These are the activations of a small neural network, seen along a few directions. Each row is one input.
In each table, some parts of the input vary, and every possible input appears once, in random order.
Descriptions start from the smaller parts, as in this example, which fits no table here: one of 2 separate values, together with either a single point or one of 9 places along a line or (one of 6 places along a line, together with one of 8 places around a ring).
Shared parts are said once, and a part with two or three values counts as separate values.

Other details of the inputs vary at random and push rows far along two fixed directions, the same in every table; ignore that.

Table:
row 1: [ 16.8   6.0  20.9 -34.9  10.6  21.1  33.5   1.9  -8.9 -15.4 -18.6]
row 2: [-27.0  -8.3 -92.0  73.8  -6.9 -12.4 -12.9  -5.8 -54.0  11.8  -5.2]
row 3: [-12.0 -35.0  45.5 -25.1  22.6  18.7  36.5  40.7   1.5  11.3  23.7]
row 4: [ 37.7 -11.5  14.2   1.3  12.3  -5.7  -2.4 -29.1  33.4 -25.1 -16.7]
row 5: [ 13.5  25.9  16.0 -24.3  11.4  26.7  24.8   8.5 -25.9   0.5  -0.2]
row 6: [ 11.4 -33.1 -19.8  42.6 -16.2 -35.3 -30.3 -42.7  11.6  14.0 -32.9]
row 7: [-11.4   9.8 -70.6  49.3  32.0  -4.3  -1.8 -13.8 -11.0   9.8  15.6]
row 8: [ 17.4  -7.9  38.3   6.1  -4.0 -17.8  13.6   8.9  20.0 -12.5  16.2]
row 9: [-90.0  12.3  28.3 -66.9   3.5   7.6   6.5  49.0   0.9  14.1  64.4]
row 10: [ -6.6  46.1  51.0 -90.6 -31.9   2.9 -31.7 -36.3  19.4 -30.7 -12.0]
row 11: [ 0.2  1.8 45.0 -4.1 -6.6  9.6 25.3 70.9  0.2 -4.0 48.9]
row 12: [ 14.5 -20.6  11.5  16.4 -16.4 -25.5   1.3 -18.2 -16.0 -13.1 -18.9]
row 13: [  8.6  -1.5 -73.8  63.6 -19.9 -11.7 -48.9 -40.6  -0.5  32.7 -41.9]
row 14: [-43.1  38.5  15.4 -47.7  -1.1 -11.0 -25.8  -9.6  28.7 -20.4  31.1]
row 15: [ 32.9 -16.7  21.6  -8.1   2.6  -0.8   1.6 -33.7  -2.3 -26.5 -39.7]
row 16: [ 89.5  53.2  26.1  -4.3 -39.5   7.7 -42.8 -57.5  53.5 -10.9 -56.9]
row 17: [-44.4 -20.1  28.7 -39.8  36.1  36.9  73.5  84.8 -13.5  25.1  57.1]
row 18: [ 14.1 -16.9 -61.9  65.9 -27.6 -32.0 -45.5 -38.0 -28.0  -8.6 -45.5]
row 19: [-12.2  -3.1 -17.3   2.9  34.8   9.2  36.2  23.0   6.8  -6.7  24.5]
row 20: [ 64.1  35.5  53.0 -56.1  -9.3  35.9  -8.4 -22.6  36.8  16.6 -36.2]
row 21: [-74.0 -54.4 -80.3  79.9  13.5 -19.8  -2.2  60.3 -52.7  38.0  43.4]
Description of these inputs: one of 3 separate values, together with either a single point or one of 6 places around a ring.
The inputs of row 13 and row 2 match in every part but the choice among 3 separate values. If row 20 is changed in the same way as row 13 into row 2, which row does it become? -> row 5
List by row number the other rows that have the choice among 3 separate values in common with row 11. -> row 4, row 7, row 8, row 14, row 16, row 19
Which other rows does row 4 become when the choice among 3 separate values takes its other values? List them by row number. -> row 3, row 15

Table:
row 22: [-11.6  32.4  58.8 -72.1 -20.7  16.3  -3.1  13.4  21.9  -3.2  13.2]
row 23: [ 41.8  21.3  65.3 -46.8 -13.6  35.2  25.1  27.0   4.0   0.0  -2.4]
row 24: [ 44.8   8.2   5.7   0.5 -15.4   0.0 -10.4 -33.5   3.5  -8.1 -47.2]
row 25: [-13.8 -22.6 -48.4  52.0  -9.5 -29.8 -24.0 -16.9 -21.8   2.5 -12.2]
row 26: [-31.9  -8.7 -15.3  14.0  26.8  20.4  42.6  58.6 -28.8  20.3  47.7]
row 27: [  3.5  -4.6 -47.1  47.3  -6.2 -19.9 -35.0 -28.1   4.7  11.2 -17.0]
row 28: [ 29.9   3.6  -2.3  11.1  -9.7 -14.2 -29.4 -37.2  33.6  -1.3 -26.3]
row 29: [ 17.4 -11.4 -26.8  19.5  11.7  -5.9  -9.5 -36.6   7.3  -5.2 -32.6]
row 30: [ 28.8  18.4  92.7 -56.5 -24.2  27.6  21.5  49.8  11.8  -0.8  18.6]
row 31: [-78.8   5.4 -54.5  12.7  29.3   0.5  14.1  32.7 -33.2   4.6  57.9]
row 32: [-64.4 -38.8 -17.1  20.4  29.8  -7.7  37.2  64.1 -26.3   7.1  64.4]
row 33: [ -5.9  -7.6 -41.2  32.2  21.9  -2.2   8.3  -5.1  -1.4   8.8   1.3]
row 34: [ 21.4  -9.1 -12.1  13.5   0.3  -5.2  -3.4 -31.0  -4.2  -9.4 -30.1]
row 35: [ 10.2  -4.9  54.5 -25.6 -10.5   1.7  14.3  14.9   6.0 -10.7   8.1]
row 36: [  8.6  18.5 -12.3 -22.2 -10.2 -16.8 -48.2 -72.1  22.9 -15.7 -43.4]
What do these inputs look like to the network? -> either one of 3 separate values or (one of 2 separate values, together with one of 6 places around a ring)
Which of the alternatives is row 31? -> one of 3 separate values
Which other rows does row 26 become when the choice among 2 separate values takes its other values? List them by row number. -> row 27
